A small network was trained on made-up records. Each row is its average activation on records with the value named, seen along a few directions.
Values that are neighbours, or in one group, have similar rows; names and order tell nothing.
In the rows, 500 means zero.
Strong random noise was added to every row along 3 fixed directions; ignore it. To show where, here is one row again and again, with new noise each time:
[549 486 448 509 550 555 548 477 514 500 572 613 512 448 487 558 497 534]
[662 542 646 560 261 324 379 589 361 465 549 227 535 442 658 412 483 426]
[638 583 525 554 527 690 509 547 492 346 599 597 404 485 566 531 292 481]
[511 573 516 542 408 380 473 502 451 540 533 406 523 485 507 499 514 477]
[521 582 527 547 399 384 465 511 445 528 534 394 515 487 518 493 498 471]


Field TIS:
rakag: [646 437 514 450 451 572 465 594 498 416 561 329 542 468 677 355 472 526]
bidid: [443 502 532 575 552 554 467 556 548 482 448 649 410 484 401 589 430 453]
vidaf: [549 318 503 443 560 658 536 459 511 438 427 480 486 520 673 389 487 568]
pina: [123 749 476 620 428 251 534 385 583 655 365 455 393 634 177 618 479 379]
pizol: [448 544 459 424 488 393 503 481 527 519 464 374 558 566 575 413 571 517]
bilol: [576 380 580 411 418 326 429 529 460 551 501 344 634 428 499 498 659 481]
bida: [444 577 467 436 469 441 453 516 437 524 490 416 522 594 542 395 551 504]
tegos: [501 223 491 532 521 420 474 493 548 584 445 623 580 345 473 572 672 515]
diz: [657 286 622 422 378 560 472 514 389 407 462 327 509 495 723 316 490 535]
sil: [406 631 461 476 585 525 565 423 505 543 531 598 487 556 347 638 466 479]
vifig: [545 389 475 488 589 507 512 542 502 586 496 627 609 412 445 513 709 580]
The values of TIS form 4 separate groups.
Question: Which other values are in the same group as vifig? Give them in the order they are listed.
Answer: bilol, sil
Question: Which other values are in the same group as rakag? Give them in the order they are listed.
Answer: pizol, bida
Question: Which other values are in the same group as pina? Give them in the order they are listed.
Answer: bidid, tegos

Field VUMOM:
fole: [617 344 400 285 539 402 574 517 540 587 590 525 729 439 511 484 802 606]
zove: [474 565 621 652 453 462 404 551 536 439 420 395 339 534 527 603 326 360]
ped: [430 599 529 538 485 643 500 414 386 443 477 418 416 581 589 399 380 503]
vut: [328 719 494 478 410 242 462 462 482 575 430 147 537 711 576 382 557 437]
fer: [762 608 605 493 463 590 422 627 448 330 700 446 510 461 592 498 341 483]
tov: [569 569 369 365 579 516 508 533 572 474 501 541 557 577 492 358 548 531]
zovo: [390 139 353 447 593 598 631 350 529 682 435 625 570 354 371 540 735 672]
zavu: [553 564 697 682 378 642 439 606 519 283 463 388 235 554 637 543 132 342]
ziko: [312 666 505 622 507 341 476 486 588 596 430 573 413 543 351 657 424 401]
tiv: [462 521 566 522 428 572 500 416 412 515 436 454 413 609 465 339 432 546]
pebos: [299 977 600 756 334 220 316 625 479 541 422 206 383 612 401 581 292 300]
golib: [504 666 519 381 515 596 470 497 427 396 417 433 380 663 612 380 291 439]
gaki: [631 517 392 371 544 506 512 545 515 424 609 585 629 442 456 493 591 542]
memav: [314 353 548 539 331 360 506 460 476 632 402 376 508 483 417 444 696 486]
nusid: [762 614 666 594 400 484 365 655 395 328 674 467 531 392 634 463 390 433]
tifer: [394 687 494 512 529 581 521 426 418 494 426 389 423 664 568 437 328 519]
patak: [490 569 384 539 764 650 580 499 615 500 618 898 481 406 318 726 460 540]
rar: [389 480 560 585 402 565 547 528 542 429 407 574 353 552 432 536 361 452]
The values of VUMOM form a ring.
Question: A walk along VUMOM starts at ziko and steps to its neighbour zove. Put vut, fer, zavu, tiv, golib, memav in the order it reaches them.
Answer: zavu, memav, tiv, golib, vut, fer
Question: Name the neighbours of fole, in listed order.
Answer: tov, gaki
Question: Name the neighbours of patak, in listed order.
Answer: pebos, nusid
